These are the activations of a small neural network, seen along a few directions. Each row is one input.
In each table, some parts of the input vary, and every possible input appears once, in random order.
Descriptions start from the smaller parts, as in this example, which fits no table here: one of 2 separate values, together with either a single point or one of 11 places along a line or (one of 4 places along a line, together with one of 8 places around a ring).
Shared parts are said once, and a part with two or three values counts as separate values.
In the rows, 128 means zero.

Other details of the inputs shift rows strongly along three fixed directions, in all tables alike. That doesn't count.

Rows:
x1: [118 127 119  89 104  92 142 128 158 106  97  75]
x2: [119  98 134 120 139 112 134 120 152 138 126 129]
x3: [125 115 110 110 120  92 134 124 161 117 127 101]
x4: [ 92 109 143 112 127  97 108 120 111  94 175 111]
x5: [114 103 163 144 120 139 138 109 113 168 100 192]
x6: [ 69  52 126 101  85  73 223  85 192 155  88  59]
x7: [209 182  72 157 141 195  75 179 125 137 105 154]
x8: [151 190 149 102 137 131  90 119  57  59 215  80]
x9: [ 98 128 161  92 135 115 101 131 117  77 145  73]
x10: [194 185  97 145 121 165  90 152 115 150  95 193]
x11: [100  81 161 163 124 132 110 114 103 158 139 218]
x12: [156  92  97 131  86  77 204  92 180 193  94 146]
x13: [123 104  94 110 108 117 142 133 184 123  83  67]
x14: [ 78  89 146 135 103 115 153  98 124 124 141 115]
x15: [174 159 109 151 114 152 125 141 125 176  81 201]
x16: [102  91 157 134 120 112 182 107 154 181  70 155]
x17: [165 162 128 130 141 157 100 153 123 136 105 148]
x18: [182 189  68 104 160 121 106 171 156  94 131  77]
x19: [128 107 117 101 134  98 128 135 175 112 121  82]
x20: [ 96 127 159 104 152 109 109 126  95  83 206  90]
x21: [184 184  69 101 119 126 122 134 136  84 157  30]
x22: [127 125 128 125 159 119 132 140 140 122 134 119]
x23: [ 93 122 158 129 142 147  91 122  92  75 182  90]
x24: [108 124 137  96 143 101 116 124 122  85 182  80]
x25: [174 180  60 112 120 148  82 166 146  83 121  71]
x26: [103 108 154 180 112 159 133 107  80 169 147 208]
x27: [186 148  67 134 128 121 142 155 178 168  79 151]
x28: [121 142 141 130 129 122 151 124 119 139 112 146]
x29: [ 79 100 160  98 116  81 192 102 148 130 111  83]
x30: [116 118 101 127 115 116 183 123 165 144  96  95]
x31: [131 144 169 160 134 172  76 130  70 135 139 217]
x32: [135 147 121 158 127 163 120 135  98 138 143 159]
x33: [196 156  61 134 125 167 110 165 169 143  75 122]
x34: [ 70  87 176 165 136 146 155 103  94 150 146 167]
x35: [154 123 113 136 149 132 130 144 150 149 111 155]
x36: [ 83 144 199 122 169 142 103 126  59  77 190 116]
x37: [118  88 151 154 135 129 137 119 127 173 125 195]
x38: [ 93 138 181 133 126 134  99 108  69  97 174 157]
x39: [126 123 134 163 139 166 125 131 108 151 126 165]
Each input here is: one of 3 separate values, together with either a single point or (one of 2 separate values, together with one of 6 places along a line).
Question: Changing only the choice among 3 separate values turns x19 into x23. The same change can be made to x22. Which row results?
Answer: x34
Question: Change only the choice among 2 separate values in x28. List by row number the other rows that result.
Answer: x36
Question: Change only the choice among 2 separate values in x26. List by row number the other rows that result.
Answer: x7
Question: Change only the choice among 3 separate values in x16. List by row number the other rows that result.
Answer: x35, x39

Rows:
x40: [114 127 189 138 151 140  66 113  66 100 182 179]
x41: [149 125 116 135 105 151 149 125 143 176  66 148]
x42: [148 150 132 123 128 132  82 127  86 107 181 147]
x43: [ 97 112 183 144 149 139 143 117 100 160 133 190]
x44: [102 121 174 139 152 136 125 127 101 123 137 157]
x45: [105 137 159 155 130 147 149 118  88 154 108 187]
x46: [176 138 105 150 129 126 129 146 160 179  60 208]
x47: [ 95 145 186 148 143 169  98 126  43 113 179 159]
x48: [193 140  89 128 124 125 129 159 185 178  57 169]
x49: [ 78 121 184  87 165 112 128 129 107  75 179  54]
x50: [ 70  85 163  98 141  93 134 102 105  84 217  70]
x51: [ 71 102 149 110 115 106  91 121 117  93 161 121]
x52: [161 115 104 186  91 160 145 112 131 207  92 217]
x53: [204 218  97 157 146 209  44 177  75 108 120 172]
x54: [177 131 116 140 129 161 114 141 147 173  76 179]
x55: [117 127 131 123 118 126 121 105 118  92 163  73]
x56: [155 199  97 126 143 198  32 192 104  75 116 118]
x57: [114 156 150 113 144 112  88 125  72  68 204 115]
x58: [112 164 141  91 127 122 121 127  96  65 182  40]
x59: [187 196  95  96 169 152  72 187 143  67 122  67]
x60: [199 175 118 150 149 172  51 164 101 139 130 208]
x61: [130  87 101 129 127 116 183 134 193 169  85 100]
x62: [121 136 119 102 101 104 157 118 146 102 116  62]
x63: [ 97  80 115 105 121  67 206 106 181 155 120  96]
x64: [171 171 102  84 132 121  75 141 121  71 173  69]
x65: [111 148 132  91 136 120 138 141 134  80 123  36]
x66: [150 150  85 112 117 115 140 139 165  97 122  48]
x67: [135 119 117 104 130  77 171 128 193 155  65 122]
x68: [149 115  75 171 114 155  91 156 149 169  90 220]
x69: [190 159  78  97 135 106 119 168 200 123  67  95]
x70: [ 93 118 151 120 164 129 133 133 115  95 184  73]
x71: [134 133 134 171 146 149 101 131  73 145 184 209]
x72: [ 89  67 167  91 119  74 164  94 168 142 114  93]
x73: [139 120 129 179 134 151  95 124  82 148 164 223]
x74: [124  96 127 191 134 148 171 117 135 210  84 238]
x75: [ 79 134 175 115 141 128 151 117  88 115 152 101]
x76: [122 114 145 112 135  95 159 123 159 158 102 148]
x77: [ 64  55 180 147  92 119 201  80 125 200  84 172]
x78: [154 123  78 109 128 101 146 145 176 131 123  87]
x79: [ 49  60 136 121  88  99 166  98 170 126 109  83]
x80: [180 163  77 107 116 142 130 152 173 129  54  76]
x81: [159 175 125 153 138 141  85 133  72 124 161 214]
x82: [209 178  63 118 120 129  86 155 144 115 108 132]
x83: [126 124 123 141 112 132 133 112 123 120 141 114]
x84: [123 134 143 157 100 140 160 104  97 175 116 197]
x85: [138  94  89 116 114  91 156 114 181 142 105 101]
x86: [194 196  84 156 113 165 115 145 111 148  90 192]
x87: [142 162 138 132 115 161  94 125  76 106 166 133]
x88: [ 65  86 201 116 147 117 144 110 106 119 160 115]
x89: [104 117 125 106 114 102 191 122 169 137  69  72]
x90: [156 148 117 157  96 156 132 126 108 165 108 182]
x91: [ 67 114 159 128 102 143  99 114  91  94 149 124]
x92: [158 135  67 104 133  94 139 151 183 109 117  66]
x93: [110 128 136 126 122 127 135 119 114 105 173  83]
x94: [135 137 123 180 114 145 148 111 107 169 118 204]
x95: [246 185  23 126 136 156  79 180 168 134 104 124]
x96: [ 61  88 173 138 145  94 153  93  85 118 195 151]
x97: [103  73 133 161 127 123 202 109 161 209  88 184]
x98: [130 161 130 104 117 131 107 126 101  69 161  64]
x99: [132 148 129 106 132 105 112 129 109 101 173 106]
x100: [162 160 107 102 129 118  80 133 116  83 158  99]
x101: [100 131 157 136 171 148  96 138  85  73 200  96]
x102: [152 128 109 155 120 154  74 161 156 167  64 227]
x103: [105 125 140  91 103 107 141 100 127  83 144  44]
x104: [105 101 147  92 132  74 164 120 172 134 111  86]
x105: [221 185  54 121 118 133  95 169 157 140 101 139]
x106: [149 142  81 108 111 105 181 129 186 137  98  63]
x107: [100  95 173 182 147 171 111 114  71 156 177 205]
x108: [180 153  71  90  91 123 147 132 181 125  79  52]
x109: [140 115 112 150 141 146 127 137 141 139 117 134]
x110: [115  82 117 114  91  67 188 100 180 162  85 128]
x111: [ 73  41 166 102 108  80 207  83 191 161  66  99]
x112: [ 62  47 155 133 105 115 164 116 185 178  47 166]
x113: [107 125 148 136 122 139 158 124 114 157 104 140]
x114: [143 131 139 182 113 177 100 107  75 157 159 204]
x115: [ 68  87 160 132 141  93 150 102 103 113 187 125]
x116: [ 57 103 192 138 109 113 157  81  69 113 170 134]
x117: [ 62  88 174 180 149 178  74 131  73 122 171 200]
x118: [141 150 131 123 169 168  71 148  92  77 197  81]
x119: [115 117 155 104 145 128 123 131 134 115 134  94]
x120: [148 133  81 113 106 106 176 130 186 138  98  58]
x121: [115 127 116 106 162 115 141 145 153  84 145  38]
x122: [ 92  74 146 188  89 122 197  79 129 205  95 215]
x123: [117  89 133 151 135 139 139 113 135 147 121 141]
x124: [164 194 117 111 150 133  76 149  83  86 189 130]
x125: [ 91 137 188 126 169 136 113 126  78  94 170 141]
x126: [103 109 156  81 140  81 127 123 152  85 140  59]
x127: [212 173  60  95 143 140 109 181 199 116  53  78]
Question: Changing only one part turns x44 into x89. The same change can be made to x88. Which row results?
Answer: x47
Question: Changing only one part turns x41 into x114. The same change can be made to x80. Which row results?
Answer: x55
Question: What is each input in this table made of?
Answer: one of 8 places around a ring, together with either a single point or (one of 2 separate values, together with one of 5 places along a line)
Question: List by row number the other rows that have the place on the ring of 8 in common with x40.
Answer: x46, x48, x60, x67, x69, x72, x76, x102, x104, x126
Question: Change only the choice among 2 separate values in x118. List by row number the other rows that result.
Answer: x123
Question: List by row number the other rows that have the place on the ring of 8 in common with x58.
Answer: x62, x84, x86, x87, x90, x91, x98, x103, x108, x116

Rows:
x128: [164 146  76 126 100 135 141 135 152 141  74 120]
x129: [130 132 150 146 136 144  96 121  88 120 145 174]
x130: [ 73 103 150  87 168 149 100 177 177  81  87  35]
x131: [ 57  78 160 138 168 153  54 149 112  71 192  92]
x132: [178 144  90 155 127 133  87 143 129 141 136 202]
x133: [128 117 120 162 166 205  49 178 129 133  98 184]
x134: [ 45  60 180 103  93  92 191  69 120 128 143  75]
x135: [186 149  77 113 148 103 144 158 183 162  97 129]
x136: [134 142 133 116 149 112  64 137  89  87 218 131]
x137: [188 201 115 135 153 167  62 179 106 118 107 187]
x138: [107 124 162 138 151 141 132 110  84 119 184 117]
x139: [145 154  79 111  99 126 151 125 156 116  91  73]
x140: [109 139 148 155 127 154 147 105  73 133 176 137]
x141: [123 131 114 168 111 147 175 114 108 168 121 170]
x142: [200 190  75 155 139 169  47 159  97  92 165 148]
x143: [121 158 166  95 145 132 104 137 115  81 141  74]
x144: [114 142 174 111 147 118 105 136 103 119 141 152]
x145: [ 81 138 177  91 121 130 133 116  95  81 154  50]
x146: [ 77 105 166 140  97 133 157  80  85 132 152 140]
x147: [179 148  77 109 151 104 150 159 189 136  96  98]
x148: [100 113 131 151  90 134 137  90  94 134 173 144]
x149: [127  83 106 128 128  68 206 120 195 197  73 159]
x150: [118 140 152  68 140  97 131 139 157  92 119  51]
x151: [114  38 111 129  77  61 210  88 212 213  70 165]
x152: [ 88  63 132 154 164 158 138 155 175 165  83 141]
x153: [172 141  85 108 133  99 124 149 172 139  82 144]
x154: [ 99 119 159 122 119 120 158 117 136 137  87 118]
x155: [178 155 126 153 133 166  83 136 104 141 123 190]
x156: [118 101 167 157 142 133 150 105 104 163 149 176]
x157: [178 135  63 119 115 103 128 145 191 125  99  95]
x158: [115  91 152 156 119 120 140 106 116 178 106 231]
x159: [127 156 149 160 100 178 132 122  80 160 103 189]
x160: [105 111  93 115  85  93 172 105 153 110 136  61]
x161: [ 24  97 206 127  99 117 180  80  81 117 144 116]
x162: [136 147 149 129 123 151 126 128 125 135  97 137]
x163: [ 71  78 189 110 131  86 140  93 105 133 166 153]
x164: [157 160  86 133 115 137  95 140 112  90 164  96]
x165: [111 142 147  78 139 107 134 138 149  80 111  45]
x166: [161 185 106 146 152 172  96 156  73  99 174 129]
x167: [104 124 158 149 153 136 137 113  87 114 176 133]
x168: [163 126 120 149 142 138 141 137 132 181 119 202]
x169: [121  92 123 104 103  97 179  99 178 144  82  78]
x170: [129 130 158 120 143 133  92 123  94 114 164 157]
x171: [ 97 168 162  96 136 134 111 136  90  54 162  46]
x172: [152 147 105 103 157 108 142 145 163  94 134  51]
x173: [131 112  91  96 125  64 133 133 178 115 138  93]
x174: [128 143 155 147 141 131 107 138 105 156 105 223]
x175: [214 152  28 135  85 135 134 147 189 164  69 112]
x176: [142 128 130 168 116 152 121 114 110 161 104 201]
x177: [154 138 112 114 132 118  97 135 133  91 170  86]
x178: [176 170  75 105 132 141 140 157 147 114 125  52]
x179: [109  73 140 171  92 122 154  82 127 188 128 194]
Question: Changing only one part turns x150 into x170. The same change can be made to x130. Which row results?
Answer: x133
Question: What is each input in this table made of?
Answer: one of 4 places along a line, together with either a single point or (one of 2 separate values, together with one of 6 places along a line)
Question: List by row number the other rows that have the place on the line of 4 in common with x149.
Answer: x135, x138, x140, x141, x147, x152, x156, x166, x167, x168, x172, x178
Question: Change only the place on the line of 4 in x132. List by row number the other rows that result.
Answer: x137, x147, x158
Question: A walk changes only the place on the line of 6. It starts at x153 and steps to x158. List the rest of the walk in order.
Answer: x129, x176, x128, x139
Question: Change only the choice among 2 separate values in x153. List by row number the other rows that result.
Answer: x163
Question: List by row number the other rows that have the place on the line of 4 in common with x136.
Answer: x131, x132, x142, x148, x151, x157, x160, x164, x173, x175, x177, x179
Question: Change only the choice among 2 separate values in x145. List by row number the other rows that result.
Answer: x171
